A small network was shown many inputs. Here are its activations along a few directions, one row for each input.
Each table varies a few parts of the input and shows all the possible inputs, shuffled.
A made-up example of a description, with smaller parts first: values(2) and (point or line(9) or (line(4) and ring(8))).
Shared parts are said once, and a part with two or three values counts as separate values.

Table:
R1: [  9  31  -8  -9  17 -23 -16 -26  -2  -8  -6  -4   5  -5  -7   4]
R2: [-10   7  13  21  -7  21   5   6  -5  -3   7   2  -7 -16   9  13]
R3: [ 40  -4 -13 -26 -23   4  22  25  32 -33 -19  46  21 -30  16  -2]
R4: [ -8 -24 -21  17  -4  13   8   2  13   2  16  -6   8   2   3   2]
R5: [ -1 -11  14   1  10 -19   1   5   0 -18   2 -11  -6  11 -20  10]
R6: [ -2 -22 -11  11  -3   6  11   2   1  16   1  -4   5  24  -5 -16]
R7: [-14  -4  22   7  -4  11  14  12 -14  10  -4   4 -21   2   2   9]
R8: [  8  11  -4  -8  20 -17 -20  -8   4 -14   6 -15   2  -8  -1  12]
R9: [ 42 -17  -4 -36 -23   3  20  33  20 -26 -28  55  21 -11   2  -7]
R10: [  6  23   5   4   0  20  -9   3  -8   5  11  -4  -9 -21  12   3]
R11: [  8   2 -20   9   2  14 -17 -10   5  13   4  -7   9  -4   6 -24]
R12: [-18 -37 -12  12  -3  10   5   3   6  15   3   2   8  19  -2  -6]
R13: [  1  33   6  -2  -8   9   0 -18 -17   3  -8  -9  -4 -18  14   0]
R14: [  4 -12 -18  -4  -2  -1  -8  -2  -7  27   5  -4   6  20   7 -22]
R15: [ -9  21  15 -10  -5   7  -8 -21 -34  11 -15   7 -12   4  13  -6]
R16: [-19 -18  13   0  12 -18  -5  14  10  -9  -1  -2  -5  14 -23  26]
R17: [  1  20  11 -18   6 -38 -11 -21  -2   1  -9  -5  -5  12 -11  -3]
R18: [ -2  -3   9  12  11 -13   1   0  12 -23  10 -13  -1 -10 -12  12]
R19: [  5  15  22 -10  -2  11   3  11 -18  14   4  -7 -11  -1   3  -1]
R20: [  4   0 -16  -9 -12 -13  -5 -20 -11  33 -16  -7   4  14  -6 -28]
R21: [  6  16 -22   5 -10  -3  -2 -26   5  18   1  -7  13   5  11 -25]
R22: [ 13   9   7 -18  17 -23 -18   0  -6  -8   8  -9   3  12 -12   6]
R23: [-27 -14  15   3   2  21  10  17 -15   5   2  12 -19   1  -4  18]
R24: [ -6 -14 -16  26  -9  10   8   2  10   0   6 -11   7   2   6 -19]
R25: [-18  -2   9  13   0  20  12  16   0  -5   4  -2  -9 -16   5  22]
R26: [-12  -5   2   9  16  -9  -1   2  21 -27  16  -3  -3  -5  -6  24]
Question: The inputs of R5 and R18 match in every part but one. If R14 is changed in the same way as R5 into R18, which row does it become?
Answer: R11
Question: What is each input in this table made of?
Answer: values(2) and (point or (values(3) and line(4)))
Question: Change only the values(3) part in R5. List by row number the other rows that result.
Answer: R6, R7
Question: Change only the values(2) part in R13. List by row number the other rows that result.
Answer: R15
Question: Change only the line(4) part in R11. List by row number the other rows that result.
Answer: R4, R21, R24

Table:
R27: [  7  41  17 -19   8 -30 -14 -26 -19   3  -5 -14  -8  -2  -2  11]
R28: [ 12  35 -17   0  -8   1  -9 -38 -17  19  -4 -21  13 -15  21 -25]
R29: [ -5  34  27 -14   6 -20  -7 -16 -26  10  -7  -9 -18   7  -5  15]
R30: [ 11  -2 -24  -5   5 -12 -17 -20  -8  31   9 -16   8  24  -2 -35]
R31: [-18  -7   8  -6   0 -26  -1 -22  -7   9  -5  -1  -1  30 -26   4]
R32: [ 31 -21  -6 -31 -31   3  17  36  34 -24 -21  61  11 -30  12  -2]
R33: [  9  25  -4  -2  38 -26 -39 -22   2 -10  10 -23  -2  -7   1   5]
R34: [ 10  29  -5 -10 -14   0  -6 -27 -29  27  -6  -8   6   6  18 -25]
R35: [-37 -12   2  32  10   3  12 -13   2  -2  19 -29   2  13 -23  22]
R36: [ -6   0  -4 -11   5 -38  -8 -32  -2  -1  -4  -7   8  20 -22  -1]
R37: [  8  21   9 -16  32 -29 -37 -13 -11  -1   8 -12  -9  15  -4   7]
R38: [-23   9  21  16  34   7 -21   6 -14   3  21 -23 -20  21 -12  24]
R39: [-27  28  22  23  14   8   3 -11 -17   3  16 -37 -14  -7  -4  35]
R40: [ -3   4 -19   5  12 -33  -8 -42   9 -11  -3 -15  16   0 -13  -1]
R41: [-24 -16 -14  37   7  25   1  -1  -2  26  30 -41  -1  14  -6  -8]
R42: [ 23 -25   0 -33 -32   8  23  41  30 -17 -26  61   4 -21  10  -1]
R43: [ 15 -44   1   3 -18  22  25  53  16 -36 -17  43   3 -14   4   6]
R44: [ 12   2 -36   8  11  -9 -19 -29   7  22  12 -29  14   2   4 -36]
R45: [-36 -13   6  23  10  -2   7 -12  -7   1   7 -16  -2  26 -25  15]
R46: [-24  15   2  30  -6  33  12  -9 -19  25  21 -32  -3  -1  12  -7]
R47: [-26   8  15  25  35  10 -16   5  -3  -3  32 -35 -16   6  -9  23]
R48: [ 30 -36   0 -26 -28   5  19  44  21 -30 -30  55  10 -11   0  -5]
R49: [-22  16   7  21  -9  30   6  -9 -29  31   9 -21  -8  13  10  -8]
R50: [ -2  13  20 -10  26 -18 -34  -3 -19   6   6  -9 -19  24 -10  11]
R51: [ 45 -23 -19 -23 -18  -1  10  26  35 -42 -27  44  20 -36  11 -13]
R52: [  7 -45  -4  12 -14  28  33  49  28 -37  -6  34  11 -25  10   7]
R53: [  4 -35   4  -3 -25  24  34  50  31 -23 -12  48   0 -20  12  11]
R54: [  3 -35  -2   3 -20  31  33  47  35 -28  -1  39   1 -35  20  13]
R55: [-21 -15 -11  27   7  22  -4   0 -12  34  20 -27  -5  28  -9 -15]
R56: [ 28 -15 -17 -24 -24   2  18  23  42 -32 -21  52  13 -41  19  -3]
R57: [  7  46   5  -6  15 -26 -14 -35  -7  -5  -4 -22   1 -22   6  10]
R58: [ -2  21   8  -5 -19  10  -2 -15 -32  38  -4  -6  -5  15  12 -21]
R59: [ 40 -25 -10 -33 -25  -3  14  30  25 -32 -32  55  16 -17   5  -9]
R60: [-24  31  28  12  14   3   1 -10 -24   9   8 -24 -19   6  -8  29]
R61: [ -4 -11 -11  -1   0  -2 -12  -7 -14  39   8 -14  -4  32  -8 -31]
Question: What is each input in this table made of?
Answer: line(5) and (values(2) or ring(5))
Question: The inputs of R59 and R43 match in every part but the line(5) part. If R30 is changed in the same way as R59 into R43, which row does it become?
Answer: R55
Question: Change only the values(2) part in R32. List by row number the other rows that result.
Answer: R59
Question: Change only the line(5) part in R49. List by row number the other rows that result.
Answer: R28, R34, R46, R58
Question: Which other rows agree with R42 in the line(5) part? List them by row number.
Answer: R29, R31, R48, R50, R58, R61
Question: Change only the ring(5) part in R39. List by row number the other rows that result.
Answer: R35, R41, R46, R47

Table:
R62: [ 20  17 -10 -13   7 -38 -26 -37  -2  13   4 -10   4   6 -11 -20]
R63: [ 18  -2   1 -11 -24  15  10  16  -3  -3 -10  11   1 -14  17  -4]
R64: [  2  -8  19  -7   1  -9  11  20  10 -24  -8  23  -7  -6   2  23]
R65: [ 45  -7 -19 -22  -8 -25 -13  -9  20 -17 -26  15  13  -7   6 -21]
R66: [ -9  36   5 -11  16  -8 -10 -10 -20   5  11 -10   0   1  -4  13]
R67: [-30  -6   1  16  17  -4   4  -6   1   0  17 -19   0  16 -19  17]
R68: [-13  21  17   9  20  -8 -10 -12  -9  -7   3 -16 -10   4 -14  22]
R69: [ -8  19   2   3  -1   3  -3 -15 -20  20   9 -25  -3   1  12  -4]
R70: [-22 -10  -5  13   7  10  -5  -8  -4  20  14 -25  -4  17  -8  -4]
R71: [ 20  14   7 -13   4   4  -5  23   2 -19 -12  23  -3 -28  10   4]
R72: [  6 -18  -9   7 -23  28  14  12   7   5  -9  16   6  -4  11 -19]
R73: [-11  -1  -1  15  -7  16  -4 -20 -10  30   6 -22  -6  20  11 -15]
R74: [ -4 -30  -9  11 -10  16  20  23  12   0  -9  19   3  -2  -3  -8]
R75: [-14 -26   1   3   1   2  19  23  15 -23  10  19   8  -2  -9  14]
Question: What is each input in this table made of?
Answer: values(2) and (point or ring(6))
Question: Which other rows agree with R71 in the values(2) part? List them by row number.
Answer: R63, R64, R65, R72, R74, R75
